Each row below holds a small network's activations on one input, seen along a few directions.
Each table varies a few parts of the input and shows all the possible inputs, shuffled.
A made-up example of a description, with smaller parts first: ring(8) and (point or (values(2) and line(4)) or ring(11)).
Shared parts are said once, and a part with two or three values counts as separate values.
In the rows, zero is written as 128.

Other details of the inputs vary at random and push rows far along two fixed directions, the same in every table; ignore that.

Rows:
row 1: [120 194 123 127 131 188  88 119 167  73  87 103]
row 2: [132 119 121 117 128 140 132 123 141 139 130 125]
row 3: [130 114 139 129 141 115 150 130 132 121 126 137]
row 4: [120 119 117 129 113 131 136 137 129 141 115 132]
row 5: [127 109 141 110 136 118 136 119 147 133 127 118]
row 6: [126 130 127 129 129 120 134 105 125 123 140 112]
row 7: [141 126 120 142 147 127 131 113 129 140 133 126]
row 8: [131 127 141 136 146 110 120 108 131 136 110 123]
row 9: [125 133 137 123 143 115 153 141 131 122 117 141]
row 10: [124 109 135 109 124 122 132 116 146 121 137 109]
row 11: [132 122 134 130 136 113 129 106 138 117 136 112]
row 12: [114 116 122 113 110 134 139 132 130 125 134 124]
row 13: [133 143 142 124 127 110 144 138 120 120 123 129]
row 14: [133 128 139 142 142 114 131 115 128 124 115 137]
row 15: [116 111 131 120 112 126 122 127 130 131 118 126]
row 16: [115 136 137 118 111 115 121 139 117 144 108 130]
row 17: [147 110 133 165 133  89 137 115  79 173 134 138]
row 18: [118 113 135 121 123 122 126 131 132 140 108 135]
row 19: [129 138 135 126 147 108 156 127 138 116 130 141]
row 20: [125 127 132 125 128 143 132 135 112 123 127 136]
row 21: [130 125 127 142 110 136  73 142  83 143 111 138]
row 22: [129 117 127 122 127 126 160 128 126 108 149 126]
row 23: [135 137 134 135 122 125 128 141 129 111 178 137]
row 24: [111 123 123 119 103 142 113 152 120 135 154 135]
row 25: [139 123 119 144 139 136 139 141 121 133 119 148]
row 26: [141  98 128 154 132  96 154 133  88 168 137 138]
row 27: [131 202 129 154 108 199  35 118 143 127  18 108]
row 28: [123 194 128 146 117 198  32 120 149 128  16 122]
row 29: [133 135 134 143 123 121 126 111 109 126 123 132]
row 30: [127 136 128 134 126 121 112 133 130 121 175 119]
row 31: [108  94 127 118 109 122 126 132  91 165 135 141]
row 32: [115 111 118 117 105 145  94 147 104 137 131 132]
row 33: [138 121 112 133 149 127 160 126 143 114 149 150]
row 34: [119 120 139 100 139 111 152 132 152 130 136 121]
row 35: [123 132 141 101 126 107 144 131 141 128 141 110]
row 36: [123 139 140 126 149 104 135 119 134 134 117 127]
row 37: [137 125 125 131 123 125 106 137 110 116 148 135]
row 38: [133 118 116 140 141 135 135 139 122 136 114 154]
row 39: [110 103 135 117 123  99 140 140 110 166 121 145]
row 40: [146 140 123 162 133 126 124 121 108 140 114 137]
row 41: [143 134 121 155 141 129 132 123 118 132 123 146]
row 42: [132 170 126 114 135 179 142 137 204  32 117 107]
row 43: [114 110 111 120 120 136 134 140 131 142 116 150]
row 44: [119 110 109 114 120 139 154 145 145 125 136 143]
row 45: [131 146 143 117 135 100 141 120 129 122 137 115]
row 46: [125  99 112  78 128 141 144 142 155  93 198 104]
row 47: [137 123 133 135 134 114 142 114 138 104 140 127]
row 48: [137 146 144 125 131 101 144 125 119 121 134 133]
row 49: [121 110 108 115 116 135 159 142 144 124 140 136]
row 50: [127 139 135 148 109 137  93 148 102 137 137 140]
row 51: [111 120 129 113 119 140 110 120 119 143 125 114]
row 52: [131 129 128 122 133 129 149 123 126 111 152 137]
row 53: [144 130 120 145 140 125 135 112 126 143 136 117]
row 54: [141  98 128 167 126  98 122 131  62 194 111 151]
row 55: [128 135 129 150 117 125  46 121  81 154 102 120]
row 56: [146 133 124 135 144 120 156 114 145 123 151 105]
row 57: [135 123 127 127 123 129 128 118 132 150 121 111]
row 58: [136 118 115 129 153 128 145 115 145 128 144 131]
row 59: [120 165 113  79 128 187 150 154 222  34 196  93]
row 60: [117 121 130 120 116 129 116 113 122 140 124 108]
Each input here is: ring(5) and (values(2) or line(4) or line(6)).
Changing only the ring(5) part turns row 43 into row 38. The same change can be made to row 4. Which row results?
Answer: row 26
Which other rows does row 16 become when the ring(5) part takes its other values? List them by row number.
Answer: row 13, row 35, row 45, row 48
Which other rows agree with row 52 in the ring(5) part? List them by row number.
Answer: row 14, row 17, row 19, row 23, row 29, row 33, row 37, row 40, row 41, row 47, row 48

Rows:
row 61: [136 154 118 104 151 151 180 140 201  57 151 119]
row 62: [120 121 131 126 123 124 126 128 123 138 110 133]
row 63: [124 124 137 130 130 116 111 119 115 154 115 128]
row 64: [131 115 120 122 129 127 145 126 133 130 150 119]
row 65: [133 128 132 145 131 118 120 116 109 142 109 132]
row 66: [128 158 136 138 119 147  89 125 127 114 106 118]
row 67: [132 124 127 137 121 124 111 124 109 148 131 125]
row 68: [138 132 132 140 143 114 134 116 124 135 132 130]
row 69: [124 109 117 124 126 135 122 138 121 130 146 141]
row 70: [137 125 133 140 141 110 135 116 117 134 130 131]
row 71: [132 128 131 145 118 125  95 122  98 158 117 127]
row 72: [129 121 128 138 122 126 114 121 110 154 121 124]
row 73: [130 154 124 124 133 155 125 125 164  89 113 112]
row 74: [122 125 127 126 119 130 119 136 119 140 124 132]
row 75: [136 161 121 109 150 156 169 139 198  58 140 120]
row 76: [124 129 136 131 129 120 106 120 117 152 107 126]
row 77: [134 125 136 140 136 113 118 114 116 149 128 125]
row 78: [129 129 132 131 124 117 133 136 117 131 134 135]
row 79: [130 174 140 155 127 151  64 115 125 127  60 118]
row 80: [132 131 133 135 129 121 129 126 117 123 142 130]
row 81: [121 114 131 117 126 123 130 124 127 133 126 125]
row 82: [131 130 131 130 123 121 123 126 122 129 146 120]
row 83: [126 122 131 121 136 116 142 128 136 135 134 132]
row 84: [133 132 131 133 129 123 130 126 120 119 142 129]
row 85: [134 158 114 121 139 166 152 129 183  73 127 117]
row 86: [120 126 132 124 118 120 122 136 118 138 131 131]
row 87: [127 125 124 131 125 129 137 136 124 137 120 135]
row 88: [121 143 120 110 125 161 129 135 163 100 123 113]
row 89: [133 134 137 140 135 118 125 126 117 136 105 138]
row 90: [122 133 111  92 135 157 181 147 194  70 164 116]
row 91: [132 130 137 141 133 113 123 125 111 142 104 138]
row 92: [122 122 129 113 120 122 129 133 128 127 148 121]
row 93: [121 114 127 130 121 124 123 127 115 154 109 138]
row 94: [136 125 135 145 137 107 123 114 105 145 119 133]
row 95: [128 156 134 135 120 146  93 126 129 112 111 117]
row 96: [123 113 126 123 122 128 122 123 121 148 117 128]
row 97: [125 111 117 122 123 140 112 133 125 127 147 133]
row 98: [120 122 135 119 117 124 111 129 114 133 132 126]
row 99: [135 154 111 116 140 164 161 130 188  68 136 115]
row 100: [127 133 137 136 124 123 118 135 110 131 121 137]
row 101: [133 119 131 125 138 113 143 119 134 122 144 120]
row 102: [120 126 134 128 117 117 116 134 110 145 127 133]
row 103: [130 126 125 130 126 127 135 137 122 131 133 135]
row 104: [135 124 124 136 129 122 134 127 117 134 144 131]
row 105: [119 120 133 120 119 120 125 135 116 132 138 133]
row 106: [134 125 131 141 134 118 131 118 117 135 120 132]
row 107: [123 120 128 121 119 129 117 130 120 141 134 125]
row 108: [133 138 133 144 125 120 113 124 107 138 127 129]
row 109: [129 118 133 134 131 116 139 127 117 138 117 140]
row 110: [130 122 130 129 131 124 133 119 132 126 130 121]
row 111: [133 159 111 116 138 167 158 135 184  69 140 113]
row 112: [121 121 129 121 126 127 136 130 133 128 121 132]
row 113: [138 134 130 137 144 117 138 117 130 127 133 128]
row 114: [123 125 135 124 128 120 117 121 122 137 117 125]
row 115: [131 117 121 125 130 129 140 121 135 130 135 122]
row 116: [120 118 125 124 120 127 130 135 121 145 122 132]
row 117: [122 113 124 123 125 127 138 129 129 141 123 136]
row 118: [122 139 126 111 127 148 128 129 158 100 116 117]
row 119: [129 119 125 131 129 125 142 129 125 137 118 139]
row 120: [133 139 134 145 125 120 112 123 106 139 126 129]
row 121: [131 183 141 162 126 156  50 113 122 137  47 118]
row 122: [132 129 128 125 125 123 132 128 130 121 153 118]
row 123: [131 117 119 141 129 134 114 139 112 134 130 146]
row 124: [130 125 130 125 128 116 149 138 127 122 150 134]
row 125: [120 118 132 111 121 123 128 131 125 123 151 124]
row 126: [129 116 132 133 130 114 140 127 116 139 118 139]
row 127: [119 140 133 123 117 137 109 136 126 119 116 129]
row 128: [125 157 128 121 134 148 122 132 161 105 104 123]
row 129: [124 119 126 119 119 129 120 131 121 139 135 124]
row 130: [132 116 121 143 122 135  95 126 105 143 133 135]
row 131: [124 118 133 122 131 113 140 128 128 134 129 132]
row 132: [127  29 119  93 134  56 225 135 103 166 248 144]
row 133: [127 121 127 136 124 124 131 134 112 149 116 139]
row 134: [122 112 122 110 125 130 143 132 137 131 144 122]
row 135: [130 157 122 131 128 164 111 124 159 103  98 114]
row 136: [135 124 123 133 130 124 138 129 121 129 148 129]
row 137: [136 115 115 138 133 133 128 131 121 123 153 138]
row 138: [132 127 122 138 128 127 131 125 117 140 127 128]
row 139: [127 130 136 135 123 120 119 135 107 133 122 138]
row 140: [129 119 125 131 130 126 145 129 128 136 121 139]
row 141: [124 122 134 122 129 117 122 122 124 136 121 124]
row 142: [130 122 127 133 126 123 134 137 116 138 133 138]
row 143: [124 145 124 108 136 144 151 136 174  83 129 120]
row 144: [121 126 133 122 117 122 114 130 116 138 134 124]
row 145: [123 109 125 119 125 127 132 123 127 143 128 127]
Changing only one part turns row 73 into row 126. The same change can be made to row 121. Which row results?
Answer: row 61
Changing only one part turns row 94 into row 91. The same change can be made to row 137. Which row results?
Answer: row 123
What do these inputs look like to the network?
Answer: ring(5) and (point or (values(2) and line(8)))
Which other rows does row 77 become when the ring(5) part takes its other values? List them by row number.
Answer: row 63, row 68, row 75, row 83
Which other rows does row 91 become when the values(2) part takes its other values? List them by row number.
Answer: row 89
Which other rows does row 117 become when the values(2) part takes its other values? List them by row number.
Answer: row 93
Which other rows does row 63 become when the line(8) part takes its other values? List them by row number.
Answer: row 81, row 88, row 107, row 114, row 125, row 144, row 145

Rows:
row 146: [118 109 128 123 119 133 100 127 112 135 122 133]
row 147: [121 118 131 123 113 132 108 148 106 137 120 139]
row 148: [128 113 124 133 116 135 103 114 120 146 126 120]
row 149: [120 126 137 124 122 119 124 124 121 151 106 120]
row 150: [135 127 126 143 127 135 105 116 112 147 136 117]
row 151: [121 171 134 107 142 151 131 127 187  69 111 116]
row 152: [139 163 120 117 137 152 127 132 164  77 159 108]
row 153: [123 117 108 137 125 143 121 134 114 151 113 146]
row 154: [145 143 136 159 141 114 140 110 108 135  97 138]
row 155: [121 130 144 126 131 115 122 120 119 146 108 127]
row 156: [122 129 129 137 113 133 121 149 111 145 119 151]
row 157: [153  65 121 127 169  64 229 120 134 133 208 144]
row 158: [121 121 128 121 117 122 121 125 124 154 105 119]
row 159: [125 159 126 115 122 143 139 146 159  65 163 114]
What do these inputs look like to the network?
Answer: values(2) or line(4) or line(8)
